A small network was shown many inputs. Here are its activations along a few directions, one row for each input.
Each table varies a few parts of the input and shows all the possible inputs, shuffled.
A made-up example of a description, with smaller parts first: one of 4 places along a line, together with either a single point or (one of 2 separate values, together with one of 5 places around a ring) or one of 11 places around a ring.
Shared parts are said once, and a part with two or three values counts as separate values.

Other details of the inputs vary at random and push rows far along three fixed directions, the same in every table; ignore that.

A family of inputs:
row 1: [-17  10  35 -15 -23  35 -19   0  26  18 -18 -32  -3   6]
row 2: [-11  43  23  -1 -13  25  -6 -12 -31   0   0 -10  13  18]
row 3: [ 47  32   9  80  31 -42  16  25 -45  -6  74  11  16 -50]
row 4: [ 19 -44 -11  63  70 -54   5   2  25   1  38  -3 -35 -31]
row 5: [-10 -13  -4 -29  12  12  -3 -29  21  10 -12 -45  -5  24]
row 6: [ -7  43  13   9  -8  32  -8 -16 -38   7   9  -3  11  -1]
row 7: [ 18  10   2  80  -4 -36  18  -4  -8 -22  50   2  19 -38]
row 8: [ 22  22  -2 -19 -33  -1  19  54 -25 -19   3  61  23  -7]
row 9: [  3  31   2  15 -63  27   4 -26 -18  -3   1 -12   7  25]
row 10: [-32  14  -9 -23  -1  32  -5  -5  -6  -9  -3 -32  14  11]
row 11: [ 41   5  10 -12 -44 -12  40  39 -28  -6  -5  49  12  -1]
row 12: [ 39  -5   2  54  69 -66  27  -2  23   0  38  -5  -7 -27]
row 13: [-31  -8   5 -29  47  30 -19 -18  20  -7 -21 -42 -17  29]
row 14: [-13  29  -2  12 -39   5 -21 -21 -17 -11  -6 -13  18  -7]
row 15: [ 15 -19 -24  -5 -20 -10  12  29   5  10 -25  55 -21   4]
row 16: [-14  30  -6   9 -61  31   4 -30 -12 -11   6 -13   9   8]
row 17: [-31 -27  21 -35  45  -1 -18 -38  22  11 -20 -40 -24  17]
row 18: [-28 -39   0 -32  30   5 -52 -29  33  -5 -39 -43 -28  27]
row 19: [  7  28 -10  55 -15 -29  15  -7  -9  -6  31  -5  -2 -22]
row 20: [-39 -18  25 -30  22  28 -31  -9  54   7 -13 -52 -20  -7]
row 21: [  0 -42 -13 -26 -13 -10  -7  33  30 -24 -41  56   2   2]
row 22: [ 16 -39 -14 -14 -30   8   9  33   8  -4 -33  70  -2   6]
row 23: [ 10 -30 -24 -21  -9 -18  -3  35  10   9 -44  59 -23   5]
row 24: [  6 -28 -19 -46  19 -11  19  16  41  -7 -31  39 -10   1]
row 25: [ 28   3   6 -33 -26   2  14  59 -17 -14 -15  64  10  18]
row 26: [ 11 -50   5  25  96 -64   9   1  25 -16  47 -38 -29 -47]
row 27: [-15  -1  14  -2  23   1  -5 -33  -9  20  -1 -16  -6  -9]
row 28: [ -9  -2  -8 -23  21  27  -7 -41  10  15 -12 -29 -10   3]
row 29: [ -1 -11   7 -13  12  -8  -6 -24  12  14  20 -34  -3  15]
row 30: [  4  33   0  36 -32   6 -20 -24 -40   7   2 -10  17 -12]
row 31: [ -6 -52 -11 -24  52 -13 -10  32  22   9   3  16 -20   8]
row 32: [-35 -20 -13 -14  22  -8 -31 -24  25  -7 -15 -39 -29   3]
row 33: [-27 -11   8 -26  14  19 -19  -6   0   6   6 -36  -3  33]
row 34: [  8 -26 -14 -43 -11 -15  16  24  24   4  -6  39   3   8]
row 35: [-20  34  17  -9 -27  12   7 -33 -21   6   0  -8  19  -6]
row 36: [ 29 -12   1  25 -32 -17  19  25   2 -15  -5  46  11   5]
row 37: [ 10  24  10   4 -30  26   9 -22 -46   7  19 -23  10 -14]
row 38: [-24  36  -2 -14  -7  38  -1 -12 -10 -14  -5 -16  16   6]
row 39: [-26 -21 -10  -4  56  18 -17 -10   7   7   6 -47 -14   3]
row 40: [ -5  41  -1   6  -6  43  -2 -14 -29   5   2 -11  14   1]
row 41: [ 30  31  -8  51  -2 -18  28 -12 -27  17  42 -10  23 -29]
row 42: [ 17  30  15  70  46 -54  23  20 -18 -14  55  18  11 -44]
row 43: [ 11 -38 -17 -29  -1 -31  -4  38  31  -3 -49  48 -31  22]
row 44: [ -3  42  31  18 -43  38  -8  -3  -9  28   7 -17  14 -20]
row 45: [ -2 -30 -10 -24  28 -10  13  48  18  -5 -23  24  -6  25]
row 46: [ 20 -12 -18 -17 -40 -15  20  40  14   0 -37  63 -16  26]
row 47: [ -4  17   9   2 -48  27 -25 -24 -14 -10 -22 -13  23  21]
row 48: [-19 -26  -1  15  71 -31 -12   1  19  -6  45 -41  -9 -12]
row 49: [ 22 -14 -12 -23 -23  -9  19  27  -1  21  -1  50   7   4]
row 50: [ -5  30  -9 -10 -34  21  14 -26 -11   1   8 -26  25  -1]
row 51: [ -2  21   2  18 -46  33 -22 -27 -34   0  -9  -7  26  -2]
Description of these inputs: one of 3 separate values, together with either a single point or one of 6 places around a ring or (one of 2 separate values, together with one of 5 places around a ring).
The inputs of row 5 and row 50 match in every part but the choice among 3 separate values. If row 33 is changed in the same way as row 5 into row 50, which row does it become?
> row 48
The inputs of row 22 and row 7 match in every part but the choice among 3 separate values. If row 28 is changed in the same way as row 22 into row 7, which row does it become?
> row 24
Change only the choice among 3 separate values in row 9. List by row number the other rows that result.
> row 4, row 16
Change only the place on the ring of 5 in row 13. List by row number the other rows that result.
> row 2, row 25, row 33, row 45
Change only the choice among 2 separate values in row 12. List by row number the other rows that result.
> row 13

A family of inputs:
row 52: [-10 -48 -26 -14  30  -5  -4   5  38  -9 -13  12 -29  -4]
row 53: [ 20 -14 -13  50  40 -60  14   4  16   2  39 -10  -7 -20]
row 54: [  0  38  17  26 -19  20   9   4 -16 -10  31 -16  31 -12]
row 55: [-11  45   6 -22 -52  37   8  -6 -20 -12 -11  -4  32   9]
row 56: [ 15 -30 -10   6  -3 -29   5  23  13   1 -15  44  -5 -20]
row 57: [ 12 -30 -10 -10 -22 -20   4  32  13 -17 -24  38  -9  20]
row 58: [  8 -22 -23 -19 -15  -9  14  22  17   4 -19  49 -12  -5]
row 59: [ 40  10  11  38   9 -35  35  50 -16  10  37  44  13 -28]
row 60: [-19 -66 -19 -68  62 -11 -15  29  31  -7 -42  30 -38  23]
row 61: [-10  32 -12  -2 -56  26   3 -18 -22   4  -2   0  10  -3]
row 62: [ 12  26 -11 -14 -45  17  21  27 -44  -9 -15  56  26  14]
row 63: [  0  23   2   7 -56  22  -2 -26 -24   8 -11  -3  15  -8]
row 64: [ 20  30  -9  76   5 -51  18  -5 -18  -1  58 -18  14 -24]
row 65: [-19  19  24  27  33  -9  -8 -15  -1   0  48 -60   5 -23]
row 66: [  8  16  24  97  82 -43 -12 -40   8  16  52 -73 -20 -38]
row 67: [-30   4   0 -25  17  57 -35 -34 -18  -5  -2 -57   1  20]
row 68: [-55 -15  19 -63  24  52 -38 -37  30   7 -12 -77 -16  22]
row 69: [ 20  39  24  43  -8   7  20  -5 -36  20  46 -20  23 -20]
row 70: [ 11  35   6 -25 -44  48   8  -9 -45  19  -7   3  19  16]
row 71: [ 15  28  -7 -18 -45  12  22  22 -43   4 -13  57  25  13]
row 72: [ 13 -13  -4 -42  -6 -17  26  48  24  -5 -25  61   6   3]
row 73: [ 15  49  12  61   5 -16  20 -10 -20 -19  50 -24  33 -31]
row 74: [  7   5   4  97  41 -40  -9 -34  -9 -11  57 -51   3 -53]
row 75: [ 15 -11   2  -8 -31   1   5  -4   3   4 -18   4  -8  23]
row 76: [ -7 -61  -5 -22  98 -37   1 -11  51   1  -3 -18 -38  -1]
row 77: [-48 -18  12 -40  29  62 -43 -30  11  -3  -5 -70 -10  23]
row 78: [ 35  18  -3  33  10 -53  39  28 -14  -7  26  51  15 -23]
row 79: [-31  15  17 -23  -6  41 -18 -15   3  -4   6 -48   8   7]
row 80: [-28 -15   7 -13   4  14 -38 -51  11  -1  -4 -72 -22  28]
row 81: [ 14 -27 -15 -40  10   1   6  55  -1  -6 -26  61  -5  12]
row 82: [-44  -8  16 -39  41  30 -28 -58  29   3  -3 -90 -14  12]
row 83: [-36  22  -2 -47 -28  51 -13 -36 -15 -10 -26 -26  12  30]
row 84: [  5  33   0  -8 -57   8   7  43 -14   3 -42  68  10  11]
row 85: [-35 -75   0 -62  77  11 -30  22  51  -3 -23 -17 -39  17]
row 86: [  3 -44  -2 -18   5 -17 -19  11  32  -1 -29  28 -18   4]
row 87: [ 11  10   4   6 -52  -4  -9   9 -11  -4 -15  35  12  -1]
row 88: [-32  11  22 -55 -25  65 -10 -30   7  19 -16 -46   6  24]
row 89: [ 33 -22  -7   3  41 -41  18  53  -2   5  11  54  -6 -14]
row 90: [ -7 -17 -12  66  74 -36 -16 -40  21 -10  56 -80 -15 -14]
row 91: [ -9 -62 -23  12  82 -41  -9  -2  50  -5  12 -16 -43 -23]
row 92: [ 37  -1  -1  52  -8 -41  26  12  -6   6  16  34   6 -38]
row 93: [  8 -56 -15   7  68 -44   4  -5  49  10   9 -23 -33  -1]
row 94: [ -4  38  17  -3 -35  32   1   4 -35  13  17  -6  22   2]
row 95: [ 14  19  -9 -39 -40  21   6  40 -34   2 -20  56  15  15]
row 96: [ 18 -31 -12   0  17 -23  10  71  35 -14 -44  86 -18   3]
row 97: [ 23  31  -1  79  34 -31  16  -5 -41 -15  59  -8  20 -29]
row 98: [ 36 -21  -7  10  36 -41  33  32  -3   6   6  51  -5 -10]
row 99: [ 41   4   4  54  20 -60  29  57  11   9   1  69  -6 -26]
row 100: [ -6  28 -16  -1 -58  24   5 -13 -18  -2  -4  -6  21  23]
row 101: [ -1  -6   0  -1 -25 -11  -9   2  -2  -9  -7  -2  -5  19]
row 102: [ -4  21   6  11 -57  22 -18 -19 -19  -6 -10   2  16   4]
row 103: [ 16  16   1  25 -55   7  -2   4 -16 -13  -9  32  20  -3]
row 104: [ 13  28  10  22 -54   2   4 -20 -25   2   7 -15  10  14]
row 105: [  0  31  -9  -3 -58  30   9 -25 -19  12  -1  -1   8  -3]
row 106: [-14  -1  -9 -24   5  16   1  -7   1 -19 -16   4   6  17]
row 107: [ 28  35   7  70  32 -38  22 -14 -41   6  59 -14  15 -32]
row 108: [ 34   4  -2  60  21 -58  23  63   9  -6   3  71  -2 -27]
row 109: [-16 -61  -8 -62  39  -5 -21  46  63   7 -73  53 -45  26]
row 110: [  5  37   4 -27 -44  47   2  -5 -45  15  -6   3  18  16]
row 111: [-11   6   5  33  -5   7 -24 -40  -8 -17  19 -61  -3  13]
row 112: [  5  45  15  -5 -39  23  22 -20 -18   6   4 -15  28  -1]
row 113: [  5  26  12   8 -62  22 -12 -26 -19   8 -10   0  16   4]
row 114: [-18 -19  -6   6   6   3 -22 -22   8  -4  -8 -22 -10 -13]
row 115: [ -3 -29   0 -22  49 -35   6  26  38 -13  -5   9 -14 -10]
row 116: [-22  -9   5  49  50 -23 -33 -52   4  -1  35 -79 -14 -36]
row 117: [-12  40  13 -24 -54  45  -3  12 -38   6   0   3  23  12]
row 118: [ -4  43   2 -26 -50  31  16 -22 -30   4 -12   6  25  17]
row 119: [-22 -64   3 -92  29  18  -6  35  62   7 -48  19 -29  26]
row 120: [ 18 -21 -19 -18 -17  -3  22  16  19  11 -20  47 -13  -5]
row 121: [  8 -39   2 -27 -11   1 -12   2  29   7 -39  28 -16  11]
row 122: [-46   3   0 -58   2  39 -24 -41   2  -5 -25 -41  -5  30]
row 123: [-24  -7  -6  -3  18  12 -20 -55  16  13  12 -79 -17  18]
What is each input in this table made of?
> one of 6 places along a line, together with either a single point or one of 5 places around a ring or one of 6 places around a ring
The inputs of row 75 and row 111 match in every part but the place on the line of 6. If row 92 is changed in the same way as row 75 into row 111, which row does it become?
> row 74
Which other rows agree with row 80 in the place on the line of 6? List them by row number.
> row 53, row 56, row 58, row 68, row 71, row 72, row 78, row 86, row 89, row 94, row 109
Which other rows agree with row 85 in the place on the line of 6? List them by row number.
> row 55, row 57, row 62, row 79, row 81, row 83, row 91, row 100, row 102, row 108, row 114

A family of inputs:
row 124: [  5  12   2  -6 -50  18  10 -23  -6  22  -8  -1   5  -2]
row 125: [ -4  31  23 -10  13  25   8 -18 -22  19  25 -36  16  -3]
row 126: [-11  19  17  26  11   1 -12 -44   5  16  12 -53  -8  -9]
row 127: [-34 -30 -16 -61   0  41 -34  16  10 -14 -57  30 -14  26]
row 128: [ 29  -7 -18   5 -38 -29  36  24  11  -3   1  45  13  -8]
row 129: [ 15 -34 -19  34  61 -57   1  -3  16  -7   7   6 -25 -13]
row 130: [-24  20  20   0  -3  35 -29  -8  -2   3 -10 -20   3 -10]
row 131: [-13 -38  -2  25  83 -49 -12 -26  52 -13  22 -54 -30 -11]
row 132: [ 33   2  13  26 -24 -23  14  47  -3   7  -1  50   4 -11]
row 133: [-27 -62  -5 -73   1  23 -28  21  50 -14 -56   8 -27  45]
row 134: [ -4  17   0  20 -24  17 -24 -20 -35  -3   4 -20   6  14]
row 135: [ 33 -24 -24  29  11 -45  24   5   1   0  13  34 -10 -20]
row 136: [ 11  15  -1  16 -25 -13  16  52  -4 -24  -4  57  21 -16]
row 137: [ -4  43   9 -17 -18  23  19  -8 -29  -1  28 -23  28   6]
row 138: [ -5  35   0 -14   4  33  12 -15 -43  10  23 -22  18  11]
The inputs of row 129 and row 131 match in every part but one. If row 135 is changed in the same way as row 129 into row 131, which row does it become?
> row 128
What is each input in this table made of?
> one of 3 separate values, together with either a single point or one of 4 places along a line
Start at row 130 and move only the place on the line of 4, one step at a time. The first step leads to row 132. Which rows follow, in order?
> row 126, row 124

A family of inputs:
row 139: [-38 -52  13 -43  66  13 -46 -18  47   3 -23 -55 -40  24]
row 140: [  1  32  17 -24 -73  46  12   6 -22  15  -9   9  26  17]
row 141: [  9  56  -1  80 -41 -13   4 -41 -29 -13  47 -39  36 -27]
row 142: [ -1 -26   5 -14  36  -6  -3   9  30  12  -3   2 -17 -14]
row 143: [ 27 -13  -4  -1  16 -29  28  22   5   7   8  20  -2   3]
row 144: [-15 -22   7 -10  37 -13  -8  16  30 -14 -10  -3 -15  -4]
row 145: [-29  17   1   4   8  31 -27 -27  -9 -14   8 -49   2   6]
row 146: [ -3  18  -2 -33 -65  46  -8  18 -30   1 -33  32  17  37]
row 147: [-18 -24 -13 -35  21   1  -8   1  11 -15  -9   2  -5  10]
row 148: [-15  26  12 -29 -46  41 -10  -3 -16   8 -34  16   8  11]
row 149: [-11  26   4  26  23  -2   5 -42  -5  -2  40 -60   7 -10]
row 150: [ 15 -23 -12   1  35 -17   9  10  -1  -3   0  24 -10 -14]
row 151: [ 16   2   3   4 -14 -22  32  42   7  -4   6  43  10 -18]
row 152: [-10  30   9  59  29   3 -22 -41 -30   5  39 -58   4 -21]
row 153: [ 38  -4 -13  51 -20 -51  27  25   0   5   0  63   2 -31]
row 154: [ 16 -27  -8  -9  30 -28   3  18  -1  -4   5  13  -7   2]
row 155: [ 35 -23  -7  32 -13 -48  12  25  14  -4   4  38 -16  -2]
row 156: [-17   7 -11 -61 -29  49  -1 -22  -1  17 -37   2   1  30]
What is each input in this table made of?
> one of 3 separate values, together with either a single point or one of 5 places around a ring
The inputs of row 152 and row 145 match in every part but the choice among 3 separate values. If row 148 is changed in the same way as row 152 into row 145, which row does it become?
> row 144
Which other rows agree with row 155 in the choice among 3 separate values? List them by row number.
> row 139, row 140, row 143, row 146, row 154
